M =
[[63 24 57 80 42 23 69 59 58 36 15]
 [62 67 85 48 65 41 79 70 50 43 61]
 [34 68 86 61 65 67 69 62 65 62 48]
 [36 37 94 65 46 59 65 55 58 66 47]
 [53 50 77 71 53 73 57 53 72 60 38]
 [55 65 55 66 46 51 45 53 49 61 63]
 [42 56 45 51 64 64 75 54 77 50 49]
 [55 66 67 66 49 65 55 50 68 41 42]
 [56 78 45 54 73 58 79 66 72 49 41]
 [45 43 73 75 58 63 62 55 66 59 46]
 [80 59 59 68 49 42 70 78 48 50 50]
 [43 60 19 52 60 44 82 62 74 45 39]
 [59 49 91 58 56 66 56 54 67 50 47]
 [73 53 59 51 75 51 76 69 52 66 63]]
M[0, 0] -> 63
M[11, 1] -> 60
M[0, 3] -> 80
M[2, 0] -> 34
M[4, 0] -> 53
M[3, 5] -> 59
M[6, 4] -> 64
M[13, 2] -> 59
M[13] -> [73, 53, 59, 51, 75, 51, 76, 69, 52, 66, 63]
M[9] -> [45, 43, 73, 75, 58, 63, 62, 55, 66, 59, 46]
M[10, 4] -> 49
M[:, 1] -> [24, 67, 68, 37, 50, 65, 56, 66, 78, 43, 59, 60, 49, 53]
M[6, 2] -> 45
M[:, 5] -> [23, 41, 67, 59, 73, 51, 64, 65, 58, 63, 42, 44, 66, 51]
M[7, 0] -> 55
M[4, 8] -> 72
M[0, 9] -> 36
M[:, 4] -> [42, 65, 65, 46, 53, 46, 64, 49, 73, 58, 49, 60, 56, 75]
M[0, 5] -> 23
M[9, 2] -> 73
M[10, 9] -> 50
M[3, 0] -> 36
M[11, 0] -> 43
M[2, 3] -> 61
M[6] -> [42, 56, 45, 51, 64, 64, 75, 54, 77, 50, 49]
M[6, 10] -> 49
M[4] -> [53, 50, 77, 71, 53, 73, 57, 53, 72, 60, 38]
M[5, 8] -> 49
M[1, 9] -> 43
M[4, 10] -> 38
M[:, 0] -> [63, 62, 34, 36, 53, 55, 42, 55, 56, 45, 80, 43, 59, 73]
M[1, 4] -> 65
M[10, 3] -> 68
M[7, 8] -> 68

A = [[47, 36, 42, 48, 39, 36, 44, 39, 36, 34, 34], [35, 92, 68, 8, 61, 54, 60, 53, 61, 90, 96]]
Indices start at 0.
(0, 0): 47
(1, 2): 68
(0, 5): 36
(1, 7): 53
(0, 9): 34
(0, 3): 48
(1, 0): 35
(1, 6): 60
(0, 1): 36
(0, 4): 39

X =
[[0,12,8,3,0,0,11,16],
[0,11,10,11,0,0,10,14],
[0,12,8,0,0,0,12,17],
[4,14,5,0,0,0,15,22],
[0,12,8,0,0,0,12,17],
[1,13,7,0,0,0,13,18],
[5,15,5,0,0,0,15,22],
[0,12,9,5,0,0,11,15],
[0,12,9,7,0,0,11,15],
[0,12,9,3,0,0,11,16],
[0,10,12,29,6,2,7,9],
[6,15,4,0,0,0,16,23],
[0,10,11,23,2,1,8,11],
[0,11,10,11,0,0,10,14],
[10,16,2,0,0,0,19,28],
[2,13,7,0,0,0,13,19]]
X[0][0]: 0
X[14]: [10, 16, 2, 0, 0, 0, 19, 28]
X[:, -7]: [12, 11, 12, 14, 12, 13, 15, 12, 12, 12, 10, 15, 10, 11, 16, 13]
X[-1][-8]: 2
X[-12][-6]: 8
X[12]: [0, 10, 11, 23, 2, 1, 8, 11]
X[10][-3]: 2
X[3][1]: 14
X[-9]: [0, 12, 9, 5, 0, 0, 11, 15]
X[-10][2]: 5
X[8][-8]: 0
X[2][-3]: 0
X[-4][4]: 2
X[-2][2]: 2
X[5][-8]: 1
X[-15][-8]: 0
X[7][5]: 0
X[15][-4]: 0
X[0][5]: 0
X[0]: [0, 12, 8, 3, 0, 0, 11, 16]
X[-9][3]: 5
X[8][1]: 12
X[6][0]: 5
X[0][-1]: 16
X[-3][0]: 0
X[9][-8]: 0
X[-6][4]: 6
X[-5][-4]: 0
X[-7][2]: 9
X[7][-6]: 9
X[3][2]: 5
X[10][-6]: 12
X[5][6]: 13
X[-5][5]: 0
X[5][-3]: 0
X[9][-5]: 3
X[:, -8]: [0, 0, 0, 4, 0, 1, 5, 0, 0, 0, 0, 6, 0, 0, 10, 2]
X[3][-2]: 15

m =
[ 12.5  -8.0   5.3   3.0 -12.9   0.2 -12.3   3.6 -17.8  -5.7  -1.0  -7.6
   3.8 -17.2  -2.5]
m[0] -> 12.5
m[-7] -> -17.8
m[10] -> -1.0
m[12] -> 3.8
m[4] -> -12.9
m[-1] -> -2.5
m[13] -> -17.2
m[-6] -> -5.7
m[-12] -> 3.0

data =
[[22,-12,-12,20],
[33,-32,-32,35],
[-6,-1,-1,-3],
[23,7,4,0],
[-6,-2,-2,-4],
[-4,0,0,-2],
[22,8,5,-2],
[20,12,8,-6],
[-6,-1,-1,-3],
[-6,-1,0,-3],
[-6,-1,0,-3],
[22,-12,-12,20]]
data[0,0] = 22
data[10,1] = -1
data[5] = [-4, 0, 0, -2]
data[7,2] = 8
data[0] = [22, -12, -12, 20]
data[6] = [22, 8, 5, -2]
data[5,0] = -4
data[3,1] = 7
data[11,1] = -12
data[7,0] = 20
data[7] = [20, 12, 8, -6]
data[11,0] = 22
data[4,1] = -2
data[2,2] = -1
data[4,3] = -4
data[3,3] = 0
data[1,0] = 33
data[3,2] = 4
data[:, 0] = [22, 33, -6, 23, -6, -4, 22, 20, -6, -6, -6, 22]
data[:, 3] = [20, 35, -3, 0, -4, -2, -2, -6, -3, -3, -3, 20]
data[10,2] = 0
data[10,0] = -6
data[5,3] = -2

arr =
[[-3,-29,1,5,-12],
[-4,-37,1,6,-15],
[-4,-39,0,6,-16],
[0,-1,0,0,0]]
arr[-4][-5] => -3
arr[-4][-2] => 5
arr[:, 0] => [-3, -4, -4, 0]
arr[2][3] => 6
arr[:, 1] => [-29, -37, -39, -1]
arr[-1] => [0, -1, 0, 0, 0]
arr[3][1] => -1
arr[-3][1] => -37

B = 36.4,-36.0,-106.5,-33.7,122.0,6.4,166.7,-132.8,51.1,24.3,-9.6,-127.4,-115.0,92.7,-42.4
B[-15] = 36.4
B[-5] = -9.6
B[-9] = 166.7
B[-13] = -106.5
B[8] = 51.1
B[-3] = -115.0
B[-4] = -127.4
